Small tables with named rows and columns. After each table, cells are looked up by row and column.

dazut:
	pazori	sezarel	gotuso	gaf	tupafi
lus	60660	57654	57840	67297	52538
bezuvo	64016	65674	66972	64593	62310
dov	51832	47722	74818	61687	54936
zipog	48715	69707	64071	52634	54409
reke	65237	54491	81009	47468	58333
barebo	46564	74391	59171	65788	50744
fifi	69562	54788	33999	41529	44230
gufotev	54648	22926	60010	57609	41422
voz	48532	50394	43589	67384	20290
zepo	64578	41915	67081	78050	39342
dolane	76680	33267	38435	52819	59646
kosivu	77017	40849	67377	67863	44711
zison	93658	70815	65201	51682	69266

What is the tupafi of gufotev in dazut? 41422
What is the pazori of zison in dazut? 93658
What is the gaf of gufotev in dazut? 57609
What is the sezarel of bezuvo in dazut? 65674
What is the pazori of voz in dazut? 48532
What is the tupafi of dolane in dazut? 59646
What is the gaf of zipog in dazut? 52634
What is the sezarel of dov in dazut? 47722
What is the sezarel of lus in dazut? 57654
What is the gaf of zison in dazut? 51682
What is the sezarel of gufotev in dazut? 22926
What is the tupafi of lus in dazut? 52538

nufi:
,kod,kof,tuv,rom,siz,buvope,sibifut
fadot,471,-6789,-8897,-4151,-6407,-5598,-4005
zoz,-6474,1905,920,2691,616,874,-519
mizuz,-4708,-4592,4834,3765,8170,1249,9195

mizuz, sibifut => 9195
fadot, buvope => -5598
fadot, kod => 471
zoz, sibifut => -519
mizuz, buvope => 1249
zoz, kof => 1905
mizuz, kod => -4708
Which row has the largest sibifut? mizuz

dibemi =
	kotava	peb	duloko	lalobi	litezo	pusuzat	vimapa	matil
fogapek	2.3	-22.9	6.1	-6.5	-32.8	59.2	-2.0	-55.6
kulos	85.6	62.7	48.9	23.9	-87.4	31.7	-4.0	-52.7
bopag	-62.8	26.0	-17.1	28.1	33.8	28.5	32.8	9.6
kupala	48.0	41.9	-42.4	0.8	56.5	-7.6	74.9	-53.3
zan	31.5	39.2	76.0	-34.0	-17.2	76.6	82.3	50.9
dirupan	34.0	-1.4	-10.1	89.3	19.9	-24.7	59.8	-26.6
suvuzuf	84.7	-40.1	11.2	22.7	69.4	-5.6	13.8	69.7
budomu	4.4	-52.5	49.0	35.2	31.4	60.1	32.5	78.8
buf	-27.2	-12.0	-55.0	-3.0	60.4	43.8	84.9	-8.0
resasa	-46.0	44.1	37.3	88.7	53.6	-27.9	54.5	8.3
gogib	10.3	-52.1	-74.3	-26.8	-4.5	67.2	-71.9	53.9
masag	-16.9	64.8	69.6	47.5	33.1	-36.6	15.9	14.7

What is the lalobi of buf in dibemi? -3.0
What is the pusuzat of suvuzuf in dibemi? -5.6
What is the pusuzat of dirupan in dibemi? -24.7
What is the kotava of resasa in dibemi? -46.0
What is the pusuzat of kupala in dibemi? -7.6
What is the pusuzat of masag in dibemi? -36.6
What is the pusuzat of bopag in dibemi? 28.5
What is the vimapa of fogapek in dibemi? -2.0
What is the litezo of kulos in dibemi? -87.4
What is the peb of kupala in dibemi? 41.9
What is the vimapa of dirupan in dibemi? 59.8
What is the duloko of kulos in dibemi? 48.9
What is the lalobi of bopag in dibemi? 28.1
What is the vimapa of kulos in dibemi? -4.0
What is the duloko of masag in dibemi? 69.6
What is the lalobi of masag in dibemi? 47.5
What is the peb of budomu in dibemi? -52.5
What is the peb of fogapek in dibemi? -22.9

